These are the activations of a small neural network, seen along a few directions. Each row is one input.
In each table, some parts of the input vary, and every possible input appears once, in random order.
Descriptions start from the smaller parts, as in this example, which fits no table here: one of 5 places around a ring, together with either a single point or one of 9 places around a ring or (one of 3 separate values, together with one of 4 places along a line).
Shared parts are said once, and a part with two or three values counts as separate values.

Other details of the inputs shift rows strongly along two fixed directions, in all tables alike. That doesn't count.
These rows show it; all are for the same input, with only those details redrawn:
[ 45   1 -30   8 -25  20 -25   9  11  33 -12 -27 -35  -3 -70]
[ -8 -18  24  -6 -15 -11  16  -8  -1   0  28   7 -11   2  15]
[ 27  17 -61  14  52  24 -10 -15  11 -49 -48 -50  66 -52 -28]
[-28  -2  -7   0  63  -7  33 -33  -1 -84  -8 -15  92 -47  58]

A family of inputs:
r1: [-33   2  15  -7 -10  -6   7  12  -1  10   1  33 -10  18  24]
r2: [ 53 -15 -31  12 -31  21 -20   8  14  26  -3 -33 -32  -7 -76]
r3: [-22  31  27  -4   9 -24 -13  11 -22  20  -3  27  -9  43  35]
r4: [-28   4  21  -9  -5 -10   5   7  -6  13   5  27 -11  17  23]
r5: [-28  -8  12  -6 -19  -1  12   4   5   5  13  25 -11   9  23]
r6: [  2 -17  30  -9  -8 -11  14  -8  -5   0  31   7 -13   2  16]
r7: [ 33  27 -29   1 -10  15 -39  20   0  45 -32 -12 -35  10 -61]
r8: [-23  -6  18  -8 -13  -5  11  -1   0   8  16  19 -11   8  22]
r9: [  9 -34  30  -5 -13 -10  21  -9  -2  -7  40   1  -9  -3  10]
r10: [-17 -22  19  -1 -19  -6  19  -5   4   0  24  12 -10   3  15]
r11: [  0  61 -66  22  65  18 -35  13  -1 -32 -85 -18  69  -9  -4]
r12: [ -8 -18  24  -6 -15 -11  16  -8  -1   0  28   7 -11   2  15]
r13: [-13  32  33  -7  16 -24 -16  11 -26  19  -1  26 -11  42  36]
r14: [ 26  44 -53   4  72  19 -27  -3  -4 -36 -65 -35  62 -39 -20]
r15: [ 38  17 -31   1 -18  20 -33  13   6  41 -20 -20 -37   2 -61]
r16: [ 49  18 -25  -1 -12  20 -36  13   2  40 -18 -21 -39   1 -61]
r17: [ -9 -38  20   3 -25  -5  25  -5   8  -7  33   7  -7  -1   9]
r18: [-30  28  22   1   5 -19 -11  15 -17  20  -7  31  -7  44  35]
r19: [-21 -24  14   1 -25  -1  20   0   9  -3  21  18 -10   4  16]
r20: [-34 -24 -17  11  48   4  42 -26  13 -96  -7  -9  98 -51  54]
Changing only one part turns r9 into r20. The same change can be made to r14. Which row results?
> r1
What is each input in this table made of?
> one of 4 places along a line, together with one of 5 places along a line
Which other rows does r18 become when the place on the line of 5 takes its other values? List them by row number.
> r4, r8, r10, r17

A family of inputs:
r21: [ 10 -11 -12  10 -28   1  -7   9   8  10   0  -6 -18  15 -33]
r22: [-85   9  20 -12  65 -21  45 -29  -5 -83  -9  29  91 -22 111]
r23: [ 37   4   3   1 -14  -6 -20  -1  -8  16  10 -16 -23  12 -23]
r24: [ 25 -20   4 -10 -16  18   1   7   8  16   8   0 -30 -14 -34]
r25: [-10 -10   1  -4 -55  13  -6  19  12  52  15  24 -54  23 -15]
r26: [-61  21  48 -23  61 -31  32 -32 -23 -61  18  29  61 -11 116]
r27: [ 10  -3 -40  21  -7  16  -5   8  16 -19 -17 -14  21  -9 -18]
r28: [  2  -6 -15  -7 -28   9  -4   3  10  16  -3  -2 -25  -1 -32]
r29: [  9  31 -38  -2  50  21 -20   9   2 -22 -55  -5  35 -26 -12]
r30: [ 13   3 -36   6  31  17   2 -18  10 -28 -30 -39  37 -52 -28]
r31: [-61 -15 116 -21 -23 -60  36 -10 -35  10  83  70 -35  65 116]
r32: [ 12 -16  20   4 -49 -17  -6  12  -5  44  23   6 -52  28 -33]
r33: [ 13  23 -25  -8  25  10 -12  -2  -3   5 -20 -18  13 -15 -15]
r34: [ 37 -29  52  -3 -69 -14  -9   3  -5  66  61   6 -94  44 -26]
r35: [  6  19  18 -14 -28  -7 -14  15  -8  60  10  21 -64  33 -15]
r36: [ 12  -2  26   2 -31  -7 -19  33  -8  48   7  33 -60  48 -16]
r37: [ -5   0   6  16 -52   2 -13  29   9  45   5  25 -52  47  -9]
r38: [  2   7 -30  16  10  10 -14   6   6  -8 -26 -17  22   4 -20]
r39: [-51 -35  87 -20 -13 -57  55 -18 -23 -18  78  47   1  30  99]
r40: [-54 -48  94 -22 -16 -48  53  -4 -20 -23  75  64  -2  29  96]
r41: [ 22  18 -22   9  24   2 -15   2  -7   0 -18 -22  20   1 -15]
r42: [ 21   9 -39  -7  37  22  -7   1   6 -34 -37 -18  40 -43 -23]
r43: [ 18  33 -22  13  28   0 -19   6  -9   0 -30 -13  15  10 -10]
r44: [ 27   9   1 -16 -13   2 -17  -3  -3  21   9 -13 -31  -4 -23]
r45: [ 19  28 -18 -10  26  12 -23  -7  -6   2 -16 -22  10 -16 -11]
r46: [ 34 -25   6   8 -16   9  -3  11   6  11  11  -3 -23   2 -35]
r47: [ -63  -30   26    6   55  -23   62  -41    0 -105   22    6  100  -31
   99]
r48: [ 34  -4   6 -11 -14   9 -10 -11   3  20  16 -22 -34 -12 -25]
r49: [-82  -5  19 -15  61 -18  49 -32  -5 -83   3  20  96 -30 105]
r50: [  4  -7  21   6 -41 -12 -13  17  -9  54  16   8 -49  37 -26]
r51: [ 17 -29  26  10 -50 -10   1   4   1  43  31  -1 -56  21 -36]
r52: [ -5  32 -23   1  21   6 -16   2  -1   6 -40  -7  11 -12 -17]
r53: [ -2  21 -28  19  14   7 -17  10   6  -8 -39  -9  17  12 -14]
r54: [  4  18  -1  14  -9  -7 -19  15  -7  28 -19   1 -20  25 -22]
r55: [ 22  21 -41  -7  38  11  -5 -11   3 -26 -29 -32  38 -39 -19]
r56: [ 36  -4 -18  13  16   5  -1 -11   4 -12  -4 -33  16 -16 -24]
r57: [ 22  12 -36  12  46  17 -18  11  -1 -28 -41 -19  48 -18 -17]
r58: [-68 -34  89 -37  -7 -35  47  -3 -19  -6  64  70  -9  21  98]
r59: [ 29  30 -31  11  46  10 -27  -8 -10 -24 -31 -37  45 -14  -8]
r60: [  8  -2 -45   7  24  27   4 -17  18 -35 -30 -34  37 -44 -27]
r61: [ -5  -2  19 -11 -40  -5 -10  12  -5  59  14  13 -56  20 -26]
r62: [ -7  31 -55  12  25  28 -13   5  18 -20 -55  -8  38 -24  -4]
r63: [ 28   8 -37  -1  38  18   2 -19   9 -28 -22 -41  35 -48 -21]
r64: [  3  -4 -19  18 -28  14 -13  20  12  20  -4   2 -14  20 -17]
r65: [ -5 -27  20 -10 -88   3   3  20  12  63  41  35 -87  32 -20]
r66: [  7 -11 -39  10  -7  31   6  -6  22 -15 -12 -16  11 -33 -21]
r67: [  7   8 -25  -4   8   5  -5  -5   3  -5 -22 -20  13 -29 -27]
r68: [ 15 -15 -35  27  -6  23   2  -1  21 -22  -8 -20  18 -17 -22]
What is each input in this table made of?
> one of 2 separate values, together with one of 4 places along a line, together with either a single point or one of 5 places along a line
Changing only the place on the line of 4 turns r36 into r40. The same change can be made to r37. Which row results?
> r27
Changing only the place on the line of 4 turns r28 into r60. The same change can be made to r42. Which row results?
> r24
List by row number the other rows that have the place on the line of 4 and the choice among 2 separate values in common with r64.
> r38, r41, r50, r57, r59
Which other rows does r26 become when the place on the line of 4 takes its other values? List them by row number.
> r44, r45, r48
A walk changes only the place on the line of 5. It starts at r34 and steps to r56. List the rest of the walk in order.
> r51, r47, r68
Which other rows does r22 become when the choice among 2 separate values takes its other values? List them by row number.
> r53
List by row number the other rows that have the place on the line of 4 and the choice among 2 separate values in common with r58.
> r25, r33, r45, r49, r61
